Each row below holds a small network's activations on one input, seen along a few directions.
In each table, some parts of the input vary, and every possible input appears once, in random order.
Descriptions start from the smaller parts, as in this example, which fits no table here: one of 4 places along a line, together with either a single point or (one of 2 separate values, together with one of 5 places around a ring) or one of 11 places along a line.
Shared parts are said once, and a part with two or three values counts as separate values.
In the rows, 128 means zero.

Other details of the inputs shift rows strongly along three fixed directions, in all tables alike. That doesn't count.

Rows:
row 1: [112 160 126 144 124 115 149  94 114 130 132]
row 2: [189 139 121 125 119 146  95 138 141 113 124]
row 3: [132 123 148 138 133 118 125 115 162 174 106]
row 4: [144 127 126 133 124 144 117 146 134 155 132]
row 5: [218 135 107 133 149 179 114 105 121 136 137]
row 6: [ 92 163 110 118 115 137 107  73  91 122 138]
row 7: [ 84 108 161 118 114  93 169 150 152 130 126]
row 8: [149 104 119 121 171 140 133 165 125 107 129]
row 9: [125 114 162 123  99 103 141 115 159 159 114]
row 10: [ 74 171 118 138 137 136 125  98 100 126 141]
row 11: [123 104 158 111 109 112 143 126 170 172 106]
row 12: [ 89 139 113 140 129 113 124 143  90  95 133]
row 13: [148 106 112 127 146 122 167 166 120  90 116]
row 14: [196 141 112 115 129 168  82 134 140 124 125]
row 15: [102 136 134 147 121 109 126 119 123 134 122]
row 16: [109 104 117 133 164 119 146 187 106  66 129]
row 17: [107 160 133 147 105 113 126 119 108 144 143]
row 18: [172 115 108 128 146 154  95 141 135 135 130]
row 19: [109 102 115 128 169 115 153 185 104  67 133]
row 20: [126 147 125 125 120 129 105  91 102 116 166]
row 21: [125 132 136 141 103 111 135 147 154 159 130]
row 22: [172 111 128 114 122 153 116 108 152 141 107]
row 23: [ 95 121 138 127 133 112 178 145 155 146  97]
row 24: [ 73 159 127 116 122 137 126  92 102 124 162]
row 25: [162 149 133 132 105 132 110  72 133 147 123]
row 26: [123 108 156 111 109 115 147 125 173 166 100]
row 27: [138 108 120 126 125 136 132 175 148 144 128]
row 28: [149  84 124 113 144 130 132 171 128  78 128]
row 29: [ 59 132 136 111 118 113 141 120 107 122 140]
row 30: [140 157 117 157 140 139  94  84  94 119 158]
row 31: [128 117 112 120 131 131 116 127  95  79 137]
row 32: [130 121 145 137 121 121 127 120 159 175 105]
Each input here is: one of 2 separate values, together with either a single point or one of 6 places along a line or one of 9 places along a line.
Changing only the choice among 2 separate values turns row 7 into row 24. The same change can be made to row 12. Which row results? -> row 18
A walk changes only the place on the line of 6. It starts at row 7 and steps to row 20. List the rest of the walk in order. -> row 9, row 28, row 31, row 25

Rows:
row 33: [128 169 104 144 139 142 105 109  97 123 133]
row 34: [161  88 137 127 129 122 120 181 147 116 125]
row 35: [ 89 140 113 115 121 126 107 117  77  69 147]
row 36: [110 147  97 128 129 129 131 113  73  69 146]
row 37: [ 32 104 120 121 142 105 158 171 104  98 118]
row 38: [ 91 127 187 101  64  92 167 103 204 201  90]
row 39: [133 158 117 135 113 142  86 107  97 113 158]
row 40: [124 157 132 114 111 143  96  62 113 143 153]
row 41: [185  99 124 110 147 147 132 131 138 120 115]
row 42: [ 85  94 119 109 145 118 175 189 125  97  91]
row 43: [ 74 182 134 145 118 118 135  67 123 162 117]
row 44: [ 79 173 141 156  95 103 119  80 117 162 140]
row 45: [ 70 153  88 121 153 149 132 136  58  72 167]
row 46: [110 116 165 121 110 102 173 114 176 187 110]
row 47: [160 173 104 141 130 158  92  95 106 138 138]
row 48: [196 166 113 146 139 163  83  56 107 122 157]
row 49: [131 160  96 126 131 158 117  89  96 124 138]
row 50: [ 10 135 116 115 129 111 147 148  86  94 133]
row 51: [215 133 120 143 121 154 100 112 148 149 143]
row 52: [190  99 133 125 139 137 130 144 144 120 141]
row 53: [144 155  86 142 161 162  97 136  57  64 188]
row 54: [ 16 132 113 131 143 104 147 139  81  99 125]
row 55: [ 31 129 122 138 133  87 145 130  74  76 136]
row 56: [ 72 179 134 140  93 115 116  90 121 175 135]
row 57: [ 90  89 130 116 159 102 168 169 133  87  99]
row 58: [126 171 119 144 117 144  89  88 109 159 145]
row 59: [187 103 135 113 131 139 134 117 162 148 121]
row 60: [191 108 123 145 159 143 118 166 134 116 156]
row 61: [163  99 132 132 133 122 140 178 143 118 127]
row 62: [ 82  91 115 108 143 115 173 192 130  98 106]
row 63: [211 104 141 153 132 137  99 126 165 165 125]
row 64: [ 85  92 128 113 130 110 145 210 137 105 106]
row 65: [ 94 145 166 150 103  87 164 121 190 204  75]
row 66: [178 101 122 142 154 140 106 159 143 141 124]
row 67: [180  82 134 122 156 138 115 131 145 132 128]
row 68: [ 99 117 184 141  87  78 160 105 190 196  96]
row 69: [ 85  95 126 111 128 112 142 205 135 102  98]
row 70: [179 143 103 130 147 183  69  89 102 129 164]
row 71: [150  94 112 120 169 144 135 171 129  95 109]
row 72: [153 130 152 139  99 114 149 126 195 209  94]
row 73: [152  89 131 124 154 125 147 175 129  92 139]
row 74: [112 101 137 132 148 107 160 170 125  95 142]
row 75: [ 88 188 136 156  99 106 132  74 118 151 120]
row 76: [185  88 139 124 137 135 111 143 146 120 130]
row 77: [ 77 179 136 137 112 124 144  81 119 172 142]
row 78: [158 181 121 155 134 152  99  83 120 173 167]
row 79: [209 118 134 115 112 161  92 141 176 168 128]
row 80: [142 123  94 133 141 138 127 159  98  74 133]
row 81: [116 116 126 146 143 108 146 171 131  92 107]
row 82: [110 172 126 134 127 130 123  55 107 136 132]
row 83: [158 167 133 137 138 150 109  56 119 161 172]
row 84: [ 81  79 136  92 132 108 153 175 132  90 105]
row 85: [132 159 119 112 107 146  95  93  98 100 164]
row 86: [134 153  97 132 143 148 112 135  88 110 158]
row 87: [135 167 114 136 107 147  79  88  97 119 151]
row 88: [153  98 115 128 163 136 139 200 128 109 132]
row 89: [136 172 109 145 122 138 106  98  95 109 141]
row 90: [186  87 139 119 134 136 110 147 148 119 138]
row 91: [177  98 127 113 151 152 100 123 131 118 140]
row 92: [ 90  77 142 108 124  98 152 187 136  84 114]
row 93: [111 171 127 145 129 119 122  72 103 113 138]
row 94: [133 156 109 130 122 133 119  91  97 104 156]
row 95: [114  95 130 104 141 125 127 146 121 103 137]
row 96: [134 158 126 122 123 136 119  66 118 137 129]
row 97: [187  94 135 136 134 135 107 159 148 126 124]
row 98: [ 84 186 118 141  93 117 139  85 115 165 116]
row 99: [146  88 122 122 175 141 146 188 132 107 139]
row 100: [ 86  87 128 128 144 104 151 207 134 111 108]
row 101: [215 102 142 117 136 151 124 111 169 166 133]
row 102: [101 139 183 124  54  89 156 127 202 197  91]
row 103: [ 82 124 181 122  79  97 159 115 201 214  83]
row 104: [205  98 130  99 127 171 100 145 166 145 129]
row 105: [152  71 138 112 151 124 132 155 146 118 122]
row 106: [191 103 129 125 140 136 125 138 144 110 117]
row 107: [132 103 162 115 100 120 139 132 191 185  86]
row 108: [ 75 182 132 133 105 124 139  72 121 162 112]
row 109: [102 126 168 119  86  90 185  95 187 197  76]
row 110: [ 46 153 109 135 119 103 157 148  76  76 119]
row 111: [213 110 116 130 142 157 114 152 149 143 111]
row 112: [110 150 103 128 134 132 129 115  70  69 145]
Changing only one part turns row 50 into row 90. The same change can be made to row 104. Which row results? -> row 85
Changing only one part turns row 95 into row 34. The same change can be made to row 105. Which row results? -> row 44
Changing only one part turns row 68 into row 37. The same change can be made to row 112. Which row results? -> row 42
What do these inputs look like to the network? -> one of 5 places around a ring, together with either a single point or one of 6 places along a line or one of 9 places along a line
A walk changes only the place on the line of 9. It starts at row 83 and steps to row 46. List the rest of the walk in order. -> row 101, row 59, row 109, row 41, row 96, row 82, row 57
Which other rows does row 58 become when the place on the line of 6 takes its other values? List them by row number. -> row 56, row 64, row 66, row 69, row 100

Rows:
row 113: [ 56 181 134 115  78 109 137  52 109 140 123]
row 114: [191 137 115 146 155 159 105 113 116 139 168]
row 115: [159 114 112 102 148 169  94 112  96  96 174]
row 116: [ 61 197 148 138  68 101 143  62 126 163 126]
row 117: [ 84  87 168 139 115  75 190 190 191 179  88]
row 118: [ 75 127 110 137 136 100 168 173  95  76 111]
row 119: [ 84 101 106 124 169 126 147 208  97  79 134]
row 120: [102  93 167 107 112 107 162 106 166 160  97]
row 121: [221 103 126 125 138 150 109 116 150 117 116]
row 122: [204  93 123  96 127 160 105 141 145 108 131]
row 123: [113  77 177 117  93  79 176 197 209 160  66]
row 124: [168 109 120 102 152 159 101 100 106 104 161]
row 125: [ 83 140 111 102 108 133 107 125  91  85 142]
row 126: [ 96  73 109  93 162 143 108 193  90  55 152]
row 127: [145 148 139 128 106 121 128  90 143 142 119]
row 128: [ 88  99 102 133 143 105 139 221 103  68 117]
row 129: [ 65 204 103 145 116 121 134  75  78 122 130]
row 130: [233 115 111 137 150 163 116 128 158 133 104]
row 131: [ 69 123 114 124 146 126 112 155  81  79 160]
row 132: [158 149 134 120  86 148  76  78 142 164 133]
row 133: [104 152 127 122 135 134 120 102  95 110 166]
row 134: [ 74 122 108 131 136 102 163 192 100  70 120]
row 135: [131  90 160 139 136  94 178 158 182 167  99]
row 136: [ 56 156 166 132  88  92 144  91 150 186 126]
row 137: [ 95 192 113 157 138 128 125  40  76 138 159]
row 138: [123 103  91 126 195 145 140 171  84  60 135]
row 139: [178 131 113 151 149 155  85 130 115 141 165]
row 140: [ 87 208 100 147 110 139 115  81  80 125 146]
row 141: [234  93 132 108 127 162  99 100 164 133 111]
row 142: [191 144 126 146 116 152  92 124 154 171 120]
row 143: [108 140 115 136 118 120 136 159 135 131 107]
row 144: [177 160 160 156  77 118 121  90 193 227 104]
row 145: [199  95 130 121 156 148 115 132 144 120 140]
row 146: [ 88 151 143 145 118 112 133 124 145 185 118]
row 147: [186  98 131 125 124 143  97 161 154 125 124]
row 148: [128 142 126 128 147 136 116  81  94 108 149]
row 149: [131 171 105 152 132 130 126  85  89 105 133]
row 150: [112  66 145  94 140 124 139 187 140 107 122]
row 151: [ 90  98 163 131 129  83 197 163 190 177  84]
row 152: [170 134 133 140 145 149 121 116 146 168 139]
What do these inputs look like to the network? -> one of 2 separate values, together with one of 4 places along a line, together with one of 5 places along a line
Changing only the place on the line of 4 turns row 134 into row 140. The same change can be made to row 149. Which row results? -> row 130
Which other rows does row 118 become when the choice among 2 separate values takes its other values? List them by row number. -> row 135
Which other rows does row 152 become when the place on the line of 5 takes its other values? List them by row number. -> row 119, row 138, row 146, row 151
Which other rows does row 137 become when the place on the line of 5 takes its other values? List them by row number. -> row 114, row 117, row 135, row 139
